Here are a small network's activations along a few directions, averaged over the inputs that share one value of a field.
Related values have similar rows: they may be neighbours, one step apart, or belong to one group.
In the rows, zero is written as 128.

Other fields vary at random and push rows far along two fixed directions, the same in every table; ignore that.
These rows show it; all are for the same value of a field, averaged over different records:
[148 119  42 170 106 152 134   9  85 207 180 149 155 137 230  94]
[111 148 123 124 141 118 131 131 129 145 143 121 148 137 125 139]
[137 123 153 194 174 179 123 131  88 118 139 117 177 142 173  98]
[136 125 137 189 162 174 121 115  92 128 142 123 173 140 178 105]
[127 140 101 143 132 130 137  91 119 161 157 128 152 136 157 123]
[119 143 159 153 167 145 128 157 124 114 132 116 161 142 128 127]
[ 94 174 160  79 148  87 133 197 175 114 129 115 135 133  57 182]
[101 162 143  97 148 103 133 170 156 126 138 116 140 132  86 161]

P, 15 values:
p13: [139 139 166 145 170 133 107 161 124 108 111 107 169 136  88 136]
p8: [153  93 165 232 155 216 119 101  76  94 123 117 161 150 209  69]
p15: [127 138 157 108 165 110 109 187 128 102  87 113 149 103  69 150]
p4: [114 125 157 113 126 115 139 185 157 104 111 122 107 119 119 133]
p14: [150 109 159 123 105 153 102 121 127 104 117 136 101 152 110 115]
p7: [117  99 194 145 125 147 138 188 138  58 101 130  93 131 113 119]
p6: [142 104 125  98  95 115 145 133 140 106 111 142  68 114 109 115]
p9: [144  96 119 103 100 144 104 116 131 108 104 142  84 122 111 122]
p11: [122 130  84  98 114  81 147 128 153 165 120 131 119  82 115 132]
p12: [110 157   7  64  63  64 156  13 149 240 194 158 109 130 155 156]
p3: [111 124 127 147 154 122 147 156 116 129 126 118 145 115 147 124]
p10: [156 114 149 152 138 157 103 116 106 108 123 118 130 132 137 125]
p1: [108 142 140  66  62  94 126 147 175 106 132 133  77 145  75 169]
p5: [117 133  71  70  77  72 146 103 161 156 115 152  77 101 112 147]
p2: [159 107 108 131 116 133 113  89  96 140 107 139 114 112 141 101]
Each value of P is a pair of two hidden parts, and every pair occurs once (5 first parts, 3 second parts).
Question: p1 and p12 share the first part; p1 and p9 share the second. Which value has the first part of p9 and the second part of p12?
Answer: p15
Question: p14 and p13 share the first part; p14 and p7 share the second. Which value has the first part of p7 and the second part of p13?
Answer: p3

F, 15 values:
f1: [133 148  76  98 117  96 122  74 134 189 157 136 148 129 122 144]
f9: [150  92  48 190 103 161 149  27  76 184 150 151 136 114 247  65]
f13: [144 108 102 111 107 128 122 113 118 129 104 147 101 104 130 113]
f11: [ 84 185  84  23  92  46 139 111 185 187 177 134 106 150  63 203]
f7: [150 118 117 107 101 127 111  99 130 125 116 136 103 127 108 121]
f4: [136 117 187 183 158 186 104 160 106  78 120 113 155 154 137 113]
f15: [140 108 240 177 170 195 100 211 113  26  90 108 134 159 100 114]
f14: [110 154 152 102 170  90 132 201 145 115 110 106 153 106  61 157]
f2: [143 131 148 125 146 131 104 135 124 114 112 113 139 131 104 135]
f12: [121 116 166 126 108 130 138 157 144  90 121 126  98 139 116 129]
f5: [166  91  65 179 124 159 122  52  78 170 135 139 148 111 207  76]
f6: [108 148 101 122 121 115 148 100 137 169 170 132 138 140 159 139]
f3: [ 82 167 119  49  89  63 153 150 197 139 143 135  86 130  73 189]
f8: [121 130 124 170 164 143 143 138 109 137 128 125 163 115 173 113]
f10: [133 108 190 158 149 150 133 193 122  67  86 119 113 110 122 108]
Each value of F is a pair of two hidden parts, and every pair occurs once (5 first parts, 3 second parts).
Question: f12 and f3 share the first part; f12 and f13 share the second. Which value has the first part of f13 and the second part of f3?
Answer: f5
Question: f15 and f11 share the first part; f15 and f10 share the second. Which value has the first part of f10 and the second part of f11?
Answer: f8
